Each row below holds a small network's activations on one input, seen along a few directions.
In each table, some parts of the input vary, and every possible input appears once, in random order.
A made-up example of a description, with smaller parts first: one of 4 places along a line, together with either a single point or one of 9 places around a ring or (one of 2 separate values, together with one of 5 places around a ring).
Shared parts are said once, and a part with two or three values counts as separate values.

Other details of the inputs shift rows strongly along two fixed directions, in all tables alike. That doesn't count.
These rows show it; all are for the same input, with only those details redrawn:
[  6  -3  34  22   7   6  15   2  14  51  18 -23  26  10 -25]
[-16 -15  -7 -64  33  23 -21  24  34 -80  -6  25 -23 -59  15]
[  6  -2  33  21   6   6  15   2  14  50  18 -23  25   9 -25]
[ -7  12 -15  -6   5 -16 -15  -7 -21  -7  11  -7 -20  18   9]
[ -7  12 -14  -7   4 -16 -16  -6 -20  -7  13  -7 -19  18   8]
[-16 -16  -6 -63  33  24 -20  23  35 -78  -6  25 -23 -58  15]
[ -7  12 -14  -6   4 -16 -15  -7 -20  -7  12  -7 -20  18   9]
[ -7  13 -14  -6   4 -16 -15  -6 -21  -6  12  -7 -20  18   9]

Table:
row 1: [  6  10 -15   4 -17 -14  -7 -12 -24 -15 -10   6  -9  12  18]
row 2: [  0  -9  23  40 -12  16  31   1   3  59 -11  -9  45   5 -42]
row 3: [ -8   0 -19   2  -3 -19  -3   1 -21 -13  14  -5 -20  18  15]
row 4: [  7  -4  35  21   6   6  15   3  16  52  19 -23  28   8 -27]
row 5: [ 10   4 -24   8 -23 -15  -2 -11 -16 -11 -10  12 -13  14  24]
row 6: [ 11  -4  34  32 -10   4  22   0   7  43   5 -17  32   7 -21]
row 7: [ -2   4 -20   6 -11 -18  -1  -4 -20 -10   2   1 -19  16  17]
row 8: [  9  10 -15   6 -23 -13  -8 -15 -21 -15 -13  10  -7  11  19]
row 9: [ 13   4  30  26  -3   6  16  -4  12  53   6 -17  26  10 -22]
row 10: [-15   1 -41   9 -13  -8   2  -4 -28  -7 -17  13 -14  14   3]
row 11: [ 16 -27  40 -26  17  51  12  20  75 -16 -22  23  33 -68 -12]
row 12: [  7   4 -23   6 -17 -16  -1  -8 -19 -11  -7   8 -15  14  23]
row 13: [  8  17 -18  -1 -10 -12 -13 -16 -18  -5  -9   5 -14  15  17]
row 14: [ -8   6 -12  -1  -4 -19  -9  -3 -27 -16  11  -7 -14  16  10]
row 15: [ -8 -29  27 -22  26  58  18  28  65  -4 -28  24  35 -67 -35]
- Describe the family of inputs behind these rows. => one of 3 separate values, together with either a single point or one of 4 places along a line
- The inputs of row 5 and row 8 match in every part but the choice among 3 separate values. If row 3 is changed in the same way as row 5 into row 8, which row does it become? => row 14
- List by row number the other rows that have the choice among 3 separate values in common with row 4. => row 9, row 11, row 13, row 15

Table:
row 16: [ 16 -22  21  61 -31   1  51   3  -2  64   6 -19  48  24 -22]
row 17: [ 20 -16  15   4 -17   6  14   9  26 -30 -18  18  10 -30  11]
row 18: [-12  17 -55 -13   1 -52 -30 -11 -51 -37  31 -15 -69  45  46]
row 19: [ 29 -19  36  -9   1  -5   8  15  31 -31  16  -3   2 -20  27]
row 20: [ 10  -9   7 -10   3 -14  -8   4   0 -27  24  -9 -19   3  29]
row 21: [-15  -6  -3  13   1  12  20   6  -4  37 -11   0   7  -2 -31]
row 22: [  3 -18   8   2  -7  17   9   9  22 -21  -8  14   9 -28   3]
row 23: [ -6  31 -20  17   3 -20 -15 -19 -34  42  16 -17 -13  49  -8]
row 24: [ 20  20  13   8  -5  16  -9 -22   9  35 -16   8  20   1  -8]
row 25: [ 33  13  12 -16  -3  19 -15 -12  32  -7 -37  22  17 -30  11]
row 26: [ 21  23 -17 -11 -15 -35 -19 -17 -28 -39   8   6 -36  21  53]
row 27: [ 13   0  15 -22   4  16 -12  -3  31 -10  -3   8   8 -22   7]
row 28: [  0 -26   7  62 -11   2  49  14   3  74   8 -19  40  29 -29]
row 29: [ 13  -9  22 -18   9   6  -2   4  27 -14  15   3   3 -21  14]
row 30: [  3   4  -4 -25  20  28 -15  -7  32   8 -26  17   0 -20 -13]
row 31: [ 13  -6  10   1 -15  16  16   5  21 -22 -40  23  10 -33  14]
row 32: [ 13 -30   6   9 -17  10  29  22  21 -33 -23  20  17 -26  19]
row 33: [-12 -18 -13 -11   9  22  14   9  20  -1 -23  17   0 -22 -12]
row 34: [-11 -18  16 -21  27   3   7  23  23 -12  33 -16 -10 -18  -8]
row 35: [-30  19 -56   4 -14 -38 -17  -6 -51 -10   3   1 -40  34  12]
row 36: [  0 -12  19  51 -12  -1  34   1  10  74  11 -20  29  26 -34]
row 37: [ -2 -11  11 -22  22   9   1  10  32  -5  16  -2  -9 -15   2]
row 38: [-11 -10  31 -17  28   3  -3  19  11 -26  30 -24   8 -21 -11]
row 39: [  1  18  49  31  -1   6   1 -13  -9  70  19 -34  36  25 -43]
row 40: [-26  20 -27  18 -20 -36 -19 -15 -58  -3   6 -13  -8  38  -4]
row 41: [-16  13   7 -23  16  -9 -21  -2 -20 -27  19  -9 -14   1   3]
row 42: [-25  -7   8 -10   9  26   1   9  -5 -20 -20  11  13 -31 -25]
row 43: [-11  39 -25 -24   4  -5 -41 -25 -37 -18 -16   7 -17   6  -5]
row 44: [ -3  11 -18 -22  10   1 -19  -5   7  -9   0   5 -25   6   8]
row 45: [  1  -9  -3  -4  -6  23  12   3  17  -9 -25  17  14 -31   2]
row 46: [ -5   8  -4 -29  22  28 -17  -2  22  11 -21  14   1 -23 -22]
row 47: [ 26  13  -1 -14 -11  -6 -21 -11   9 -21 -11   8  -6  -2  29]
row 48: [-13  -2 -31  57 -20 -30  23  -3 -58  60  13 -20   6  67 -15]
row 49: [-23 -14 -16  -4  -2  -2   8   7 -28 -38  -3   7   2  -1 -12]
row 50: [-15  15 -18 -13  14 -18 -16  -1 -21  -4  25  -7 -31  22  10]
- Describe the family of inputs behind these rows. => one of 5 places along a line, together with either one of 3 separate values or one of 4 places along a line
- The inputs of row 44 and row 23 match in every part but the place on the line of 5. If row 33 is changed in the same way as row 44 into row 23, which row does it become? => row 21
- List by row number the other rows that have the place on the line of 5 in common with row 32. => row 17, row 19, row 25, row 26, row 31, row 47
- Which other rows does row 33 become when the choice among 3 separate values takes its other values? List them by row number. => row 28, row 36
- Which other rows does row 42 become when the choice among 3 separate values takes its other values? List them by row number. => row 40, row 49
- Which other rows does row 25 become when the place on the line of 5 takes its other values? List them by row number. => row 24, row 30, row 43, row 46
